Each row below holds a small network's activations on one input, seen along a few directions.
Each table varies a few parts of the input and shows all the possible inputs, shuffled.
Descriptions start from the smaller parts, as in this example, which fits no table here: one of 3 separate values, together with either a single point or one of 11 places along a line or (one of 6 places along a line, together with one of 8 places around a ring).
Shared parts are said once, and a part with two or three values counts as separate values.

Other details of the inputs shift rows strongly along two fixed directions, in all tables alike. That doesn't count.

Rows:
R1: [ 14   6  40  35  34  -7 -30 -78   5 -25  -6  49  -1]
R2: [ 19  35  44  30   3 -10   9 -69  24 -46 -27  39   1]
R3: [-19   6  20   3   0 -46  12  62   8  44  14 -34 -35]
R4: [-20 -20 -49 -36   1  44   3   1 -10  -7   3  -9   3]
R5: [ 13  21  49  31  -1 -12  -9 -70   5 -45   2  36 -13]
R6: [-14   0 -18  -5   5 -23  -3  24  12  20  37 -12  -3]
R7: [  7  18  42  30  34  -7 -18 -72  -8 -20   1  48  -2]
R8: [-22 -19 -44 -30  -4  52 -16  -2 -20 -19   0  -5  -1]
R9: [ -3 -17 -47 -29  -5  40   4  16  -1 -24 -36 -11  -7]
R10: [ 52 -32 -49   4 -57  50  10  54 -28  33  -6 -14  68]
R11: [ 13  15  38  24  39  -6  -1 -84   2 -17  -4  53   5]
R12: [ -5 -35 -20 -49 -11  40 -19   8 -15 -26 -13 -15  -7]
R13: [-28  26  -2  13  22 -46   0  58  14  47  27 -27   1]
R14: [-16   1 -52 -40  11  39  -4  14  -5  -4 -18  -4  21]
R15: [-13  -4   6  -6   1 -19   9  49  10  14 -10 -20 -20]
R16: [ -50   59   28   32   22 -102   21   99    1  102   77  -54  -23]
R17: [-16  18 -19   1   4 -22  -2  37  21  16  12 -13   4]
R18: [  7  30  39  39  28   0   9 -71  14 -28 -31  45   2]
R19: [ 23  -2  68  17  22 -18   6 -69  10 -26 -15  34 -13]
R20: [  9  35  90  42  22 -65  14 -27  18  15  -2  10 -26]
R21: [ 51 -49 -47   3 -54  49  12  50 -32  28  14 -11  68]
R22: [ -8 -23 -52 -33  -8  37 -32   2  -2 -22   5   0   6]
R23: [ -1 -47 -31 -46  -6  37  -2   9  -3 -17 -18  -6 -13]
R24: [ -5 -15 -44 -45 -23  37   3  -4   0 -30   4 -11   3]
R25: [ -44   16   55   37    3 -106    7  116   -4   79   76  -58  -56]
R26: [ 55 -30 -40  14 -51  51  12  47 -23  17 -16  -2  76]
R27: [ -7 -11 -55 -39   8  40 -18  -1   5   0 -19  -6  15]
R28: [ 23  18  45  40  19 -14   8 -66  11 -22 -33  35 -26]
R29: [ 15  25  55  21   5 -24   7 -75  11 -24 -30  31  -8]
R30: [-16 -24 -31 -47 -24  30 -16   6 -20 -24  -5 -18  -2]
R31: [-26  -5  -7 -26 -14 -25  13  37  -7  19  28 -36 -10]
R32: [ -44   62   35   33  -13 -107   30  102   14   78   78  -67  -35]
R33: [ -4 -18 -26 -50  -7  34   1  23   3 -18 -34 -20   5]
R34: [ 21  27  34  35  20 -20  -9 -72  29 -17 -16  46  -1]
R35: [ 54 -47 -35  14 -55  56  -8  35 -41  11   6   1  64]
R36: [-11  -9 -36 -48 -20  31   3   7  -1 -25 -33 -15  12]
R37: [-10 -27 -53 -40  11  34 -16   2  -1  -1   4  -6  14]
R38: [ -4 -34 -46 -34  -5  36   4  10 -10 -16  -8 -14 -15]
R39: [ 19   0  47  42  18  -5 -10 -70  -4 -40 -18  41 -30]
R40: [ -7  51  66  62  29 -54  17 -37  14  22  11  20 -20]
Description of these inputs: one of 4 places along a line, together with either a single point or one of 9 places around a ring.
Q: The inputs of R36 and R30 match in every part but the place on the line of 4. If R18 is changed in the same way as R36 into R30, which row does it become?
A: R8
Q: The inputs of R27 and R13 match in every part but the place on the line of 4. If R34 is changed in the same way as R27 into R13, which row does it become?
A: R17
Q: List by row number the other rows that have the place on the line of 4 in common with R37.
A: R4, R6, R11, R19, R21, R23, R24, R31, R38
Q: Which other rows does R19 become when the place on the line of 4 takes its other values? List them by row number.
A: R12, R20, R33
